These are the activations of a small neural network, seen along a few directions. Each row is one input.
Each table varies a few parts of the input and shows all the possible inputs, shuffled.
Descriptions start from the smaller parts, as in this example, which fits no table here: one of 2 separate values, together with either a single point or one of 11 places along a line or (one of 4 places along a line, together with one of 8 places around a ring).
Shared parts are said once, and a part with two or three values counts as separate values.
In the rows, 128 means zero.

Other details of the inputs vary at random and push rows far along two fixed directions, the same in every table; ignore that.

Table:
row 1: [117 115 140 122 135 113 127 144 124 140 109]
row 2: [144 122 119 140 129 136 133 135 133 116 124]
row 3: [ 92  69  91 104 173  97 210 161 164 174 111]
row 4: [149 138 166 131  92 192  82 114  73 102  89]
row 5: [129 130 128 120 111 146 127 124 120 126 124]
row 6: [136 161 109 132 112 122 118 120 150 117 171]
row 7: [147 132 120 134 120 125 122 126 139 121 145]
row 8: [132 135 117 124 114 128 123 119 133 123 148]
row 9: [128 134 122 132 134 134 121 126 121 125 124]
row 10: [149 161 116 156 108  96 109 132 146 104 169]
row 11: [122 138 136 126 138 122 118 137 122 133 123]
row 12: [120 135 131 120 129 132 120 129 117 132 127]
row 13: [140 121 122 134 137 129 131 133 132 127 122]
row 14: [136 120 136 137 123 115 116 132 123 128 117]
row 15: [141 137 131 134 113 154 107 121 113 110 122]
row 16: [119 119 178 120 144 147 124  88 118 133 113]
row 17: [132 103 156 127 142 155 109 126  88 129  65]
row 18: [127 130 125 135 148 117 126 136 127 129 117]
row 19: [114 168 136 130 128  83 151 104 190 143 234]
row 20: [130 146 113 120  96 123 132 122 141 125 165]
row 21: [122 143 126 113 106 129 127 126 130 127 150]
row 22: [134  99 164 135 142 145 109 134  81 131  57]
row 23: [135 145 118 145 133 119 121 136 135 112 137]
row 24: [133 149 111 133 117 116 120 121 140 123 160]
row 25: [117 120 131 111 127 136 130 127 118 134 122]
row 26: [ 83  59  84 114 178 116 214 157 148 166  83]
Description of these inputs: either one of 2 separate values or (one of 4 places along a line, together with one of 6 places along a line).
A walk changes only the place on the line of 6. It starts at row 1 and steps to row 11. List the rest of the walk in order. -> row 3, row 12, row 25, row 21

Table:
row 27: [159 151 149 127  85 199  57 123  51  97  81]
row 28: [126 138 115 159 124  99 150 135 156 122 159]
row 29: [138 133 103 128 107  99 134 149 153 135 158]
row 30: [ 86  23 166  90 180 150 181 108  99 184  39]
row 31: [171 142 178 147 111 175  70 111  86  88 100]
row 32: [162 139 169 135 103 164  63 115  83  95  89]
row 33: [107 141 100 112 135 134 140  95 156 139 181]
row 34: [ 94 151 155 103 117 112 155 112 156 154 186]
row 35: [128 146  55 119 109 117 136 156 132 116 154]
row 36: [138 151 211 107  83 195  72  90  77 110 128]
row 37: [126 149 115 143 140  80 123 157 154 141 153]
row 38: [133 151 197 101  75 205  76  85  79 105 127]
row 39: [131 142 119 148 145  96 141 132 165 120 156]
row 40: [137 128 107 147 107 112 156 137 158 119 163]
row 41: [137 135  99 132 120 116 148 127 164 115 158]
row 42: [133 128 141 133 121 121 107 144 112 134 104]
row 43: [148 127  92 132 123 112 142 127 160 126 162]
row 44: [130 135 153 142 156 116  98 135 116 118  93]
row 45: [142 137 113 148 147  93 132 133 161 133 159]
row 46: [125 143 121 168 146  93 142 142 156 120 159]
row 47: [134 133  72 121 101 101 134 150 142 120 154]
row 48: [122 145  94 139 122  82 122 158 145 131 149]
row 49: [166 139 160 127  78 178  61 118  65 100  86]
row 50: [115 146 159 125 162  73 135  96 155 151 176]
row 51: [133 135  87 131 110  94 129 157 145 127 155]
row 52: [120 151 100 146 142  76 116 166 144 131 148]
row 53: [133 131 117 140 107 180 132 126  96 113  96]
row 54: [138 137 121 132 128 173 122 124 110 108 102]
row 55: [ 42  14 133  52 179 196 236 142  98 198  24]
row 56: [ 76   7  87  83 183 121 235 162 136 180  21]
row 57: [127 132 107 118 122 158 120 131 107 111  93]
row 58: [152 127 105 140 132 105 138 135 161 130 164]
row 59: [132 146 124 155 168  89 134 138 165 115 157]
row 60: [124 147 111 138 134  85 129 136 162 125 146]
row 61: [147 143 189 120  97 185  58  62  76 106 116]
row 62: [141 142 119 155 167  87 126 139 160 132 159]
row 63: [ 70  47 200  76 191 151 190 132  87 190  35]
row 64: [141 142  76 134 133 130 142 133 154 127 162]
row 65: [133 131  94 140  97 121 159 129 155 117 161]
row 66: [126 134 207 125 131 146  84  71  84 136 108]
What do these inputs look like to the network? -> one of 5 places along a line, together with either one of 2 separate values or one of 6 places along a line
The inputs of row 35 and row 51 match in every part but the place on the line of 5. If row 64 is changed in the same way as row 35 into row 51, which row does it become? -> row 58
A walk changes only the place on the line of 6. It starts at row 52 and steps to row 37. List the rest of the walk in order. -> row 44, row 62, row 59, row 46
Which other rows does row 40 become when the place on the line of 5 takes its other values? List them by row number. -> row 28, row 46, row 53, row 65
Which other rows does row 36 become when the choice among 2 separate values takes its other values? List them by row number. -> row 30

Table:
row 67: [ 96  62 126 101 156 131 189 144 130 169  80]
row 68: [151 154 115 145 102 137  85 153 101 100 112]
row 69: [142  96 138 145 139 139 120 139 101 120  68]
row 70: [143 146 154 125 107 141  95 111 109 118 135]
row 71: [162 145 113 144 112 155  93 128 110  97 121]
row 72: [140 148 150 126 112 140  90 112 111 116 132]
row 73: [136 151 149 131 113 145  95 107 112 111 131]
row 74: [137 148 152 132 109 146  99 107 109 112 135]
row 75: [139 146 153 134 106 153 103 111 112 110 137]
row 76: [115 161  77 129 128  60 160 134 202 143 224]
row 77: [116 166  83 135 136  68 171 134 209 137 226]
row 78: [ 96  69 131 106 174 122 179 146 130 165  83]
row 79: [ 90  71 123 110 170 128 185 137 128 166  79]
What do these inputs look like to the network? -> either one of 3 separate values or (one of 2 separate values, together with one of 5 places along a line)
Which other rows does row 70 become when the choice among 2 separate values takes its other values? List them by row number. -> row 74
